Each row below holds a small network's activations on one input, seen along a few directions.
In each table, some parts of the input vary, and every possible input appears once, in random order.
Descriptions start from the smaller parts, as in this example, which fits no table here: one of 6 places along a line, together with either a single point or one of 11 places around a ring or (one of 3 separate values, together with one of 5 places around a ring).
Shared parts are said once, and a part with two or three values counts as separate values.
In the rows, 128 means zero.

Other details of the inputs vary at random and push rows far along two fixed directions, the same in every table; ignore that.

Rows:
r1: [151 142 156 117 107 125 158 138 129 159 141]
r2: [ 54  74 115 132 127 120  88 182 144  48  89]
r3: [105 175 130  71 194 208 136 211 152  85 131]
r4: [155 109 155 137  86  32  84  71 110 127 103]
r5: [183 114 130 200  98  53 115  47 136 173 123]
r6: [134 146  95 155 143 174 160 145 148 157 140]
r7: [ 49 100  98 101  89 102 121 210 128  75 116]
r8: [108  51 165 149  41  38  99 111  99 109  86]
r9: [ 50 100 116  88 142 120  84 188 132  31 118]
r10: [ 61 109 152  60 130 160 116 200 115  54 124]
r11: [161 186 114 116 154 181 198 148 140 195 163]
r12: [145  76 164 167  72  81 117  81 110 143 100]
r13: [186 181 136 150 157 166 170 143 164 182 128]
r14: [151 165 103 127 161 163 133  92 122 148 168]
r15: [188 147 106 188 115 114 153  67 133 205 148]
r16: [156 167 154  93 134 155 166 147 131 158 160]
r17: [155 152 120 134 165 181 151  89 115 167 147]
r18: [194 126 150 187 136 113 109  43 131 170 104]
r19: [173 123 129 179 142  96  95  31 127 147 134]
r20: [ 42  96 116  57 112 119 107 192  97  54 119]
r21: [166 218  91 108 177 201 189 154 154 186 191]
r22: [158 166 143 102 156 131 118 119 133 129 136]
r23: [150 140 156 122 148 175 140 109 122 142 142]
r24: [142 143 141 130 163 157 113 123 138 118 114]
r25: [174 206 112 132 177 177 185 155 177 181 172]
r26: [ 50  85 113 105  96 126 140 218 122  85  96]
r27: [ 62 131 110  77 136 130 124 230 153  61 131]
r28: [166 149 116 176 154 147 149 112 165 165 134]
r29: [169 203  98 109 176 185 161 112 136 173 192]
r30: [ 90 108 121 102 123  80  83 137 124  69 131]
r31: [137  67 152 181  77  43  79  77 119 117  65]
r32: [149 154 143 124 130 120 141 152 148 143 118]
r33: [ 89 118 146 101 144 203 150 203 140  98 117]
r34: [181 142 130 141 107  85 139  44 100 192 150]
r35: [ 87 139 104 108 157 213 182 221 148 125 123]
r36: [ 90  60 113 155  86  64  61  72  91  83 105]
r37: [105 108 161  78 101 102 107 136 100  91 133]
r38: [ 98  72 132 121  92  67  81  71  74  97 110]
r39: [168  91 115 206  98  77  94   8 104 168 120]
r40: [ 86  81 120 135 116 135 119 135 109 107  98]
Description of these inputs: one of 5 places around a ring, together with one of 8 places around a ring.
- The inputs of r1 and r25 match in every part but the place on the ring of 5. If r23 is changed in the same way as r1 into r25, which row does it become? => r19
- The inputs of r8 and r13 match in every part but the place on the ring of 5. If r10 is changed in the same way as r8 into r13, which row does it become? => r3
- Which other rows does r37 become when the place on the ring of 5 takes its other values? List them by row number. => r20, r22, r29, r30
- Which other rows does r29 become when the place on the ring of 8 takes its other values? List them by row number. => r6, r7, r14, r15, r21, r36, r39

Rows:
r41: [ 79  81 141  98  94  89  85 121 108  75 124]
r42: [140 114 128 134 109  65  88  66  95 120 116]
r43: [129  94 141 147  72  44 118  88 117 127 110]
r44: [ 86 132 120  86 138 145 109 186 132  69 139]
r45: [186 159 148 151 165 161 161 102 142 171 144]
r46: [111 137 137 107 161 167 144 190 155 110 119]
r47: [124  98 144 155  73  49 113  94 108 135 114]
r48: [112 142 136 105 153 171 136 188 158 116 113]
r49: [166 133 115 179 128 136 141  77 126 167 135]
r50: [ 94 132 125  90 140 150 113 176 132  80 150]
r51: [219 158 127 155 123 127 165  59 132 217 152]
r52: [110 145 124 112 128 155 159 190 136 136 136]
r53: [217 191 126 145 174 146 154  36 116 211 165]
r54: [ 99 159 119  76 173 187 151 177 128 113 145]
r55: [173 163 124 132 146 125 123  82 122 150 151]
r56: [107 157 125  79 167 189 151 164 134 120 158]
r57: [ 94 133 100 122 147 166 137 184 158 117 120]
r58: [115  76 118 167 100  63  96  87 122 121 105]
r59: [ 97  64 154 142  79  76  86 121 103  77  82]
r60: [ 85  55 133 130  53  49  88 137  94  96  91]
r61: [103 125 106 135 152 164 151 173 146 114 131]
r62: [104 141 102 133 138 177 141 172 146 121 122]
r63: [194 157 149 162 133 142 135  71 134 181 126]
- Describe the family of inputs behind these rows. => either one of 5 places along a line or one of 8 places around a ring or (one of 2 separate values, together with one of 5 places around a ring)
- Which of the alternatives is r47? => one of 5 places along a line
- List by row number the other inputs of the same sort as r51. => r43, r47, r52, r60
